These are the activations of a small neural network, seen along a few directions. Each row is one input.
Each table varies a few parts of the input and shows all the possible inputs, shuffled.
Descriptions start from the smaller parts, as in this example, which fits no table here: ring(5) and (point or line(9) or (values(3) and line(6))).
Shared parts are said once, and a part with two or three values counts as separate values.

Other details of the inputs vary at random and push rows far along two fixed directions, the same in every table; ignore that.

Table:
x1: [ 53  -1  20  -5  31 -23  35 -47  13 -40 -31 -14   8 -20]
x2: [ 29  18  21  11  -2 -16  34 -27  12 -15 -30  13   8   4]
x3: [-39 -36 -22  -1 -13  29 -62  56 -17  18   0  -7 -19   1]
x4: [ 41   1   5  -2  31 -20  50 -51  10 -41 -10 -10  21 -26]
x5: [  7  -3 -21   9 -28  16  50   8 -28  -1 -18  -4  17  -2]
x6: [ 20  16  15  15  -7 -22  38 -29  10 -20 -23  11  10  -5]
x7: [-36  -9   2 -15  31   8 -58   5  18   7  51  -8 -14   3]
x8: [-30   1 -25 -21  -6  25 -63  45 -16  64  10  38   7  21]
x9: [ 40  10 -30 -14 -17   8  39   9 -42  31 -34   7  23   2]
x10: [ 28  -2  -3   4   8  -8  44 -24  -4 -25 -20 -11  11 -19]
x11: [-36 -10   3 -17  31   9 -51   7  18  11  52  -3 -11   5]
x12: [  7  -1  25 -15  49 -21 -36 -35  32 -19  27 -14 -19  -7]
x13: [ -8  13 -18  17 -63  10  41  36 -36  21  -3 -14  -8  21]
x14: [ -2 -27   3 -16  38   5 -54   2  14 -12   1  -6 -12 -13]
x15: [  9  13  -4  15 -62  11  30  38 -35  26 -28 -16 -21  32]
x16: [-26  13 -19  26 -65  16  38  37 -30  21 -15  16  14  16]
x17: [  2  14   0  27 -46  -8  41   8 -14  -1 -26  10   8   4]
x18: [-47 -16  -6   3 -20  22 -70  53   0  27   4  20 -19  17]
x19: [ 35   0   7  -4  38 -16  52 -52  12 -37  -3  -5  26 -25]
x20: [ 43  -1   8  -1  10  -6  31 -21  -2 -20 -38 -11   2  -7]
x21: [-48 -33 -29  -5  -7  37 -52  52 -17  22  14  -2  -6   4]
x22: [  2  -3  30 -11  49 -17 -42 -33  45 -20   8  16   0  -7]
x23: [  5  10  -4  14 -66   7  27  40 -35  23 -25 -17 -21  29]
x24: [  3   0  22 -13  47 -20 -33 -35  33 -19  37 -15 -15 -15]
x25: [-23  -3   5 -16  32   6 -36 -10  19   3  49  -3  -6   1]
x26: [ -7  13 -15  18 -64   9  40  36 -37  22  -9 -16 -12  19]
x27: [ 43  22  25   6  14 -37  48 -53  13 -34   1 -21   0 -14]
x28: [-43 -12   4  -6  29   6 -64   7  30   5  28  20  -3  -4]
x29: [  0  15  -2  25 -47  -6  44   8 -12   1 -23  10   9   1]
x30: [  7  18   9  11   1 -13  51 -29  11 -15   0  19  28  -6]
x31: [-37 -36 -21  -5 -10  30 -63  55 -16  20  -6  -5 -22   5]
x32: [-15   2  15 -11  53  -7 -24 -41  41 -18  34  25  20 -14]
x33: [  3  11  -7  16 -64   6  26  41 -36  20 -20 -16 -21  24]
x34: [ 52  34  -1 -20  11 -19  40 -31 -14  21   0   2  15   6]
x35: [-40 -11   1  -6  26   6 -56   5  28   3  31  22   2  -2]
x36: [  5 -21   9 -15  58  -8 -36 -31  29 -29  13  -9  -2 -31]
Each input here is: values(3) and (point or line(11)).
Changing only the values(3) part turns x16 into x7. The same change can be made to x28. Which row results? -> x26
List by row number the other rows that have the values(3) part in common with x9. -> x1, x3, x4, x5, x10, x14, x19, x20, x21, x31, x36

Table:
x37: [-44  -3   8   8   6   5 -41   5  19  -1  24   9  -3   6]
x38: [-28  -3   4  -3  12  -3 -39  12  16  13  33  -9 -15   1]
x39: [-17 -28   3   0  -4  24 -36  36  -5  -1   2 -21 -31   2]
x40: [-41  -8  21  -4  37   6 -56 -11  40 -16  42  15   2  10]
x41: [ -9   2 -17  32 -61   6  30  30 -34   1 -29  -8  -3   9]
x42: [-12  -2 -17 -13 -10  13 -40  25 -12  26  25   7  -3   2]
x43: [ 50  31  14  -2  35 -29  50 -74  18 -20   7  -2  23 -24]
x44: [-32 -21 -10   6  -8  15 -40  25  -3  -4  -3  -8 -16   6]
x45: [ -8 -28   5 -17  21  13 -43  22   8  -1  15 -26 -24   1]
x46: [ 48  20  25  13  29 -41  55 -68  21 -51  -6 -16  -1 -27]
x47: [ 36  36  24   9   6 -38  80 -55  17 -26   3 -12  13  -7]
x48: [ -6 -17 -22 -14   5  29 -39  25 -15  21   5 -11  -9   6]
x49: [ 10  -7 -23  10 -79  28  53  56 -68  31 -39 -28 -10  23]
x50: [-20 -23  -7   9  -8  18 -30  27  -6  -8  -9 -15 -10   7]
x51: [  7  -2 -28  12 -71  20  47  48 -60  29 -34 -27  -8  23]
x52: [-11  20  -7  18 -66  11  55  37 -26  21   0  -3  -2  38]
x53: [-10 -20 -15 -19  34  20 -47  18  -1   8   5  -1   2  -4]
x54: [-24  -6   9 -20  45  -6 -60 -14  21  12  47  -3  -9  -6]
x55: [ 45  12  24   4  34 -33  49 -65  22 -53 -10 -19  -6 -22]
x56: [-17 -21   3 -22  49  -3 -63  -1  28  -6  31 -20 -25  -4]
x57: [ 55  40  45  -1  26 -40  56 -73  36 -28 -17  22  20   9]
x58: [-26  -4  -1 -19  54   2 -63  -6  24  10  34  16   9 -14]
x59: [ 47  10  15  -4  31 -40  51 -60  21 -36  -4  17  34 -32]
x60: [ -8   6 -19  21 -76   8  39  40 -34  10 -25  12   9   2]
x61: [ -8  -4 -28  20 -65  19  41  37 -35   7 -43  -1  -1   6]
x62: [ 46  42  33   9   6 -38  53 -54  21 -13 -27  16  14   2]
x63: [-30   0   5 -17  15  10 -32   4   9  17  43   7  -2  23]
x64: [ 52  38  31  11   6 -41  49 -52  17 -14 -32  11  12  -6]
x65: [ 40  29  35  16  25 -41  60 -70  28 -45   2 -10   6 -27]
x66: [-14   4 -24  24 -60  11  46  35 -34  31 -27  17  17   5]
x67: [  3 -12 -22  22 -80  31  54  53 -48   9 -55 -11   1   6]
x68: [ 48   8   8   3  39 -37  57 -67  16 -37 -18   9  29 -31]
x69: [ -3 -13  14 -24  48  -5 -81  -7  30   3  -2  10 -23   3]
x70: [-21  -7  -4  -6 -15  -2 -35  35  -2  15  28  -7 -17   5]
x71: [ 14  -2 -31  13 -73  34  60  62 -69  27 -53  -9   8  14]
x72: [-31   0   1 -21  53   5 -57  -8  28  12  39  22  10  -5]
x73: [ 49  38  17  -4  33 -29  61 -79  20 -22  10   4  27 -16]
x74: [ 43  34  27  -4  31 -40  66 -79  18 -26  13  -5  20 -12]
x75: [  2 -19   9 -13  -2  17 -52  34  -5  19 -25   1 -23  14]
x76: [  2 -15   9 -14  20   6 -62  15  13  11 -16   3 -19  10]
x77: [-16  -5 -10 -18  19   4 -47  19   0  13  24  17   9  -8]
x78: [ -4   0  13 -13   5 -10 -63  15  15  17   4  21 -12   6]
x79: [-15  -7  -1 -20  10  -4 -46  11  -2  13  36  -1  -9   0]
x80: [ 48  -3   4   0  25 -18  61 -44   3 -34 -32  -1  26 -21]
x81: [ 35  33  37  13  24 -38  66 -73  32 -44   7  -4   8 -18]
x82: [-16 -24   4  -2  18  14 -47  16  12  -9  12 -18 -28  -2]
x83: [ -3 -12 -17  31 -86  30  45  59 -54   7 -50 -21  -6  18]
x84: [-43  -5   1   1   9  10 -37   5  22   6  21  20   3  -4]
x85: [-22   9 -27  27 -76  18  56  45 -40  39 -25  22  18  19]
x86: [-18   7 -20  19 -59  20  54  35 -27  26 -16  28  23  27]
x87: [-15 -26  -1 -16  29   8 -52  18  14   1  20 -24 -23   2]
x88: [-39  -4  16  -1  16  13 -40   7  27  -1  43  10 -16  15]
x89: [-22  -9   9  -1   4  -2 -47  16  12  -4  31   0 -22  -5]
x90: [ 37  18  21  15  -2 -38  52 -48  10 -46  -8  -2  20 -18]
x91: [ 60  28   1   0  15 -26  63 -60  -3 -22 -13 -10  18 -19]
x92: [-38 -10  -1   3  10   8 -42   7  19   5  16  15   2 -13]
x93: [-22 -31  -7  -7  19  19 -48  14  13  -7  -1  -1  -6 -10]
x94: [ -9 -13 -18 -21  25  17 -48   5  -1  15  15  -5 -12   0]
x95: [ 27  24  24  23   2 -32  56 -55  15 -39 -11  -5  20 -18]
x96: [-42  -7   4  -3   9  17 -33   7  24   1  25  25   7  10]
x97: [  7 -17 -30  20 -77  31  63  61 -61  24 -57  -2   8  10]
x98: [-19 -13 -25 -15   9  21 -36  30 -14  17  -2   4  -2   3]
x99: [-15 -21   0 -31  53   0 -66 -10  16   2  32 -15 -19  -3]
x100: [-20 -11 -16 -16  36   9 -57  12   4  12  18  11   1  -8]
x101: [ 47  34  20  -8  35 -19  58 -74  25 -25  17   8  30  -3]
x102: [-25 -31 -15 -15  35  12 -51  11  11   6   6  13  -3  -8]
x103: [-14 -11  -6 -16  22  -3 -44   0   0  13  25  -9 -15  -1]
x104: [ 18  20 -16  27 -85   3  41  46 -48  34 -60   7 -10  27]
x105: [-30  -2   4 -24  54  13 -53  -6  31   7  44  27  14   8]
x106: [-29 -19 -10  -1  14   8 -48   9  13  -2   8   9  -5 -13]
x107: [  2  11 -27  27 -83   3  59  48 -50  24 -30 -21 -13  20]
x108: [ 20  -4 -25   4 -53  31  36  39 -51  25 -32 -19  -2  12]
What is each input in this table made of? -> line(8) and (point or ring(8))
Changing only the line(8) part turns x91 into x101. The same change can be made to x104. Which row results? -> x57
Changing only the line(8) part turns x102 into x59. The same change can be made to x61. Which row results? -> x60
List by row number the other rows that have the line(8) part in common with x48. -> x50, x51, x53, x76, x80, x82, x87, x93
A walk changes only the ring(8) part. It starts at x106 and steps to x68. List the rest of the walk in order. -> x100, x91, x103, x107, x46, x41
Change only the ring(8) part in x71. List by row number the other rows that result. -> x39, x45, x49, x67, x83, x97, x108

Table:
x109: [-18 -11 -20   9 -34  24 -11  48 -25  23 -13 -12 -22  16]
x110: [-14 -22  10  -5  18   4 -41   9  17  -5   4 -10 -23   6]
x111: [ 11  14  19  10   4 -26  33 -30  18 -21   3   5  10  -6]
x112: [ -6  -2 -13  -3 -19  11 -13  30 -25  19   3 -10 -13   9]
x113: [-19 -11  10   5  12   4 -21  -6  23 -20   8  10   1  -2]
x114: [-17 -19 -30   2 -36  28  -4  45 -31  24 -12  -1  -3   2]
x115: [ -2  -9 -20  -5 -26  26  10  42 -31  25 -15 -11  -5  17]
x116: [ -3  15   9  -5  19 -11  -8 -22  14   1  19  -3  -5  -2]
x117: [ 29   0  24  -2  30 -20  20 -38  20 -34 -11 -14  -6  -8]
x118: [  7 -10   1   5  13  -2   0  -7   6 -16  -5  -4  -1 -18]
x119: [-15 -27  19 -12  49  -2 -56 -12  31 -25  16   2 -11 -18]
x120: [-14  -2   6 -23  37  10 -47  -3  18  16  39   5  -2   7]
x121: [  1  15  -8   1 -28   9  21  13 -23  25   4   1   4  18]
x122: [-28  -3 -14  17 -35  20   1  31 -10   5  -9   6   3   9]
x123: [ 17  11   2   8  18 -15  39 -46  10 -28  -4   3  25 -17]
x124: [  3  16  -2  18 -31 -10  41   5  -8   2  -4   6   6   2]
x125: [ -6 -19  16 -10  49  -5 -48 -17  30 -16  13 -11 -17  -5]
x126: [-12 -25   0 -30  56  11 -64  -2  18   4  27  -7  -9  -2]
x127: [-26   1 -18   5 -29   9   2  32 -18  26   9  11   1  11]
x128: [  9   4  -1  16 -58   0  26  28 -26   3 -23 -14 -13  16]
x129: [-22  -7  -7   9   1  13 -17   8   7  -4   8  10   3  -3]
x130: [ 2 -1 -4 -7 16 10 10 -9  4 -8  6 11 23 -3]
x131: [-30  10  -9  13 -55  20  -5  46 -20  33  -1  -3 -17  25]
x132: [ 19   4  -1   0  11 -11  25 -20  -2 -12 -15 -18  -4  -7]
x133: [ -8 -21  -6 -24  41  10 -47  -3  12   5  19  -8 -13  -2]
x134: [ -5   0 -11   7 -33   9  -8  34 -23  13  -3 -12 -17  10]
x135: [ 16  -9  -4  -7  13   1  15  -9  -6  -9  -7  -3  14 -14]
x136: [ 18  22  17   4  15 -18  20 -34  18 -12  12  -3  -1  -3]
x137: [-16   4   9 -15  37   0 -40 -13  18  10  35   2  -8   2]
x138: [  8   8   7  19 -12  -6  41 -21   4 -26 -15   5  16  -5]
x139: [-26 -15   8 -29  60  -2 -66 -12  34   5  52  16   6  -8]
x140: [-15 -11 -25   7 -34  20  -1  40 -31  27 -15 -16 -13  14]
x141: [ 36   4   5   2  18 -16  49 -38   0 -28 -18  -7  16 -24]
x142: [-12 -12   7 -22  51  -7 -73 -11  23  -4  34 -10 -18 -13]
x143: [ -9  -5  -2   7 -29   6 -20  31 -15  10  -2 -12 -17  13]
x144: [-29  -6  25 -12  35   1 -65  -3  33   1  36   4 -20   5]
x145: [-29  -6 -21   6 -15  22  -6  25 -16  12   2  11   6   6]
x146: [ 19   7  14   6 -15 -10  16  -3  -6 -15  -9 -12 -13   1]
x147: [ 12  -2  -3 -18   8   7 -14  10  -9   7  12  -7  -3   3]
x148: [ -1 -12  -1  -3  26  -6 -14 -13  10 -14  -1  -6   1 -23]
x149: [-13   5  -8  -2 -15   2 -23  24  -4  33 -12  36   9  13]
x150: [ 20  12   8 -11  20 -14  30 -26  13  -8  16  11  23  -6]
x151: [ -1  13  19   7   2 -10   1 -16  13  -2  10  -4  -6   7]
x152: [ 31  16   5   3  18 -15  29 -40  11 -14 -33  30  32  -8]
x153: [ 28  23  10   7  10 -33  59 -49  11 -21   1   2  22 -15]
x154: [  1   5  -9  12 -47   6  11  32 -26  10 -15 -15 -14  14]
x155: [-19 -25  -5 -11  37   4 -51  -3  15  -4  16  -4  -3 -19]
x156: [-21  -6 -24   1 -20  23  -1  20 -15  12   2  12   9   5]
x157: [  4   3 -15  -2 -40  12 -19  46 -30  37 -32  14  -6  19]
x158: [ 36  13   6  -1  10 -25  28 -34  -2 -17  -3 -17   3 -12]
x159: [-1 16  1  4 -9 -5 12 -8 -4 13 10 -5 -1  6]
x160: [ 10  20   0   1 -22   1   1   8 -10  32 -22  24   4  19]
x161: [-12   2   5 -20  34   3 -40 -16  19  13  36   4  -6   2]
x162: [-32 -18  16  -8  47   6 -61 -12  38 -23  28  13  -3  -9]
x163: [-10  -7 -25  -4 -40  21 -15  45 -36  31   2  -7 -15  16]
x164: [ -5 -17   9  -7  35  -3 -32 -12  25 -21   7  -4  -4 -20]
x165: [ 11  21   1  10 -13 -22  48 -19   1  -7  -2   4  13  -9]
x166: [  0 -10  -6  22 -54   8  35  29 -24  -4 -35  -6  -3   3]
x167: [-42  -6  -8  16 -57  14 -12  56 -15  26   1  10 -12  24]
x168: [ -6  -9  -3   1  -5   8 -12  15  -1   2  -9 -15 -16   6]
x169: [ -6  -5 -19  -4 -36  19 -10  45 -37  29   1  -9  -6  17]
x170: [ 37   3   3  -1   8 -11  20 -19   0  -5 -43  19  19 -15]
x171: [-13   4  15   6  -4 -10   3   0  12  -8  11  10  -2   2]
x172: [ 44  35  30  18 -18 -32  81 -47   8 -28 -18  -8   8   3]
x173: [ -1  -7 -15  -1 -12  13   7  20 -21  14 -12 -12 -11   8]
x174: [ 32  24   2   3  -7 -24  71 -36  -3 -11  -4   8  23  -8]
x175: [ 12 -10  -8  -7   0  12  17  11 -12   0 -10  -3  12  -9]
x176: [-18 -15   1 -20  55   8 -48 -19  25 -10  32  13  15 -11]
x177: [  1   6  -1   7  15  -8  18 -28  11 -20  -2   4  17 -15]
x178: [ 26   6 -12   5 -30   5  25  19 -25  23 -53   9   3  15]
x179: [ 32  29  20  13  -1 -34  70 -47  16 -32  -8   1  18 -11]
x180: [ 49  10  17  20  -9 -25  81 -44  -1 -42 -38 -11  16 -21]
What is each input in this table made of? -> ring(6) and (point or line(11))
Changing only the ring(6) part turns x133 into x156. The same change can be made to x125. Which row results? -> x138
List by row number the other rows that have the ring(6) part in common with x160. -> x116, x120, x121, x131, x136, x137, x144, x151, x159, x161, x172
Change only the line(11) part in x148. List by row number the other rows that result. -> x114, x118, x119, x135, x141, x155, x164, x166, x175, x180
Change only the line(11) part in x150. List by row number the other rows that result. -> x111, x124, x127, x139, x153, x165, x167, x171, x174, x179
Change only the ring(6) part in x152. List by row number the other rows that result. -> x149, x157, x160, x170, x178
